A small network was shown many inputs. Here are its activations along a few directions, one row for each input.
In each table, some parts of the input vary, and every possible input appears once, in random order.
A made-up example of a description, with smaller parts first: one of 5 places around a ring, together with either a single point or one of 11 places around a ring or (one of 3 separate values, together with one of 6 places along a line).
Shared parts are said once, and a part with two or three values counts as separate values.

Rows:
x1: -14  14  20   4   9 -15   3 -23  13  18 -13
x2:  -4  -5 -12   5 -21   6   5 -22 -16  -8  29
x3:  -7  14  14   7   9 -21   0 -13  34  11 -11
x4:  -7  -2  18  -9  21  -7  -5 -23   9  28 -11
x5:  27 -21 -14   7 -16   2   3  -6   4 -14  24
x6:  11  -5  15   6   7 -18  -1  -4  35  19 -18
x7:  23 -25  -8  -6 -14  21   1 -14  -2  -8  22
x8:   5  -7 -16   6 -19  -3   6 -13   4 -19  30
x9:   7 -10  23  -5  13  -1  -8 -13  28  20 -19
x10: -32  41  11   0  31   0   1  84 -31  -7 -46
x11:   6 -17 -13 -11 -12  14  -1 -22 -19   2  30
x12: -15  24 -37  -3  -9  20  -4  69 -59 -45 -17
Changing only one part turns x3 into x8. The same change can be made to x9. Which row results?
> x7
What is each input in this table made of?
> one of 2 separate values, together with either a single point or one of 5 places around a ring
Change only the choice among 2 separate values in x1. List by row number the other rows that result.
> x2

Rows:
x13: -30  14   9 -22  32  14 -10  28 -48  20 -17
x14: -20  28  -8  12  12 -31   3  28 -10 -10 -25
x15:   9 -12   6  19  -9 -20  11 -30  41  12  19
x16:   0  11   3  16  14   4  -3  56   8 -23 -16
x17:  49 -43  -3  -3 -14   8 -17 -20  33   9  -6
x18:  -7 -20  12 -22  21   7 -10 -49  -8  43  25
x19:  -3 -12  26   2  -2   0   2 -55   4  26   9
x20:  14 -47 -56  -8 -65  30   6 -31 -44 -51  85
x21:  -3  23   3   6   2 -15   5  59   4  -8 -11
x22:  46 -36   2  -7  -1   3   5 -19  38   0   1
x23: -30  38   4  -4  10  -9  -8  18  -8 -18 -26
x24:  17  -8 -11  -5   1  14 -21  56  -5 -10 -39
x25:  -2   5  12  -1  -4 -13  -5 -58  30   5  12
x26:   5  14 -70   5 -38  43   9  45 -95 -66  43
x27: -27  20  17 -15  23  15   5  26 -37  11 -20
x28:  28 -10  12   7 -15 -18   7 -18  42  14  24
x29: -11   2   2  -1  -8  -3   1 -59  25  25   6
x30:  14  -1  -6  -8  15   8   4  57   0 -20 -33
x31: -21  21  -2  16   7 -16   8  46   4 -11 -16
x32: -37  36  -6  -4   3   1  -2  17 -13   2 -34
x33: -29  21  19  -1  10   4   0  21 -35   4 -31
x34:  -3 -13  22 -15  12  10   6 -50   3  34  21
x35:  31 -23  12  18  -4  -2  -1 -20  45  -1  17
x36:   9  -6   0  14  -3 -35   5 -48  27  14  13
Changing only one part turns x26 into x20. The same change can be made to x31. Which row results?
> x15
What is each input in this table made of?
> one of 2 separate values, together with either a single point or one of 11 places along a line
Start at x17 and move only the place on the line of 11, one step at a time. The first step leads to x22. Which rows follow, in order?
> x35, x28, x15, x36, x25, x29, x19, x34, x18
Change only the choice among 2 separate values in x22. List by row number the other rows that result.
> x30

Rows:
x37:  49 -22 -13  19 -19 -13  -3  -7  46 -25  -8
x38:  19 -30 -25  -4 -33  23  -9 -33 -28 -18  24
x39:  -9 -12  25  -8   5  25   3 -20 -37  19  21
x40:   8  -3 -32   6 -37  -4  10 -48  -9 -22  32
x41: -25  -3   9 -25  12  22 -22 -40 -24  19 -11
x42: -20  50 -19  -7   2  14  -5  88 -39 -48 -15
x43: -29  23 -19   5 -12  25  12  87 -29 -71  -5
x44:   4   5  24  -6  26 -17 -12 -14  49  12 -44
x45: -37  24   2 -15   7  -4  -2 -56  -5  15  -4
x46:  49 -39 -20  -3 -29  26  -8   0  13 -11  -5
x47: -26  46 -20  14  23  11  -1  82 -53 -24 -38
x48:  33 -38  -3 -20  11  16  -6  20  10  19  10
x49:   5 -11  17 -27  17  23 -20  -8  15  26 -40
x50: -34  38 -18   0  15 -24  -3  82 -67   3 -68
x51: -30  25  15   8   0 -28  -6 -35  41  18 -18
x52:  19  -6  39  14  21 -13  11   6  35  13 -11
x53: -22  14  19   3   0   0  22 -36 -19  15  28
x54:  15   0 -20  32 -42 -25   3 -28  38 -19  18
x55:  21 -20  32  -9  11  25   5  12   3  26  -8
x56: -15  14  32  29  -5 -25  18 -15  26  19  15
x57:  -8  -2 -17  -9   2 -12  13 -29 -12   7  47
x58:  -2  -1  -2  16  -4 -36   7  -8  34  11  34
x59:   4 -29 -10 -19   8  15  -7 -13 -31  11  39
x60:  31 -23   5   3  21 -24   0  14  42   5   8
Changing only one part turns x44 into x52. The same change can be made to x49. Which row results?
> x55
What is each input in this table made of?
> one of 4 places along a line, together with either a single point or one of 5 places around a ring
Change only the place on the line of 4 in x41. List by row number the other rows that result.
> x38, x39, x59
Start at x58 and move only the place on the ring of 5, one step at a time. The first step leads to x60. Which rows follow, in order?
> x48, x59, x57
Which other rows agree with x40 in the place on the line of 4? List them by row number.
> x37, x38, x43, x46, x54
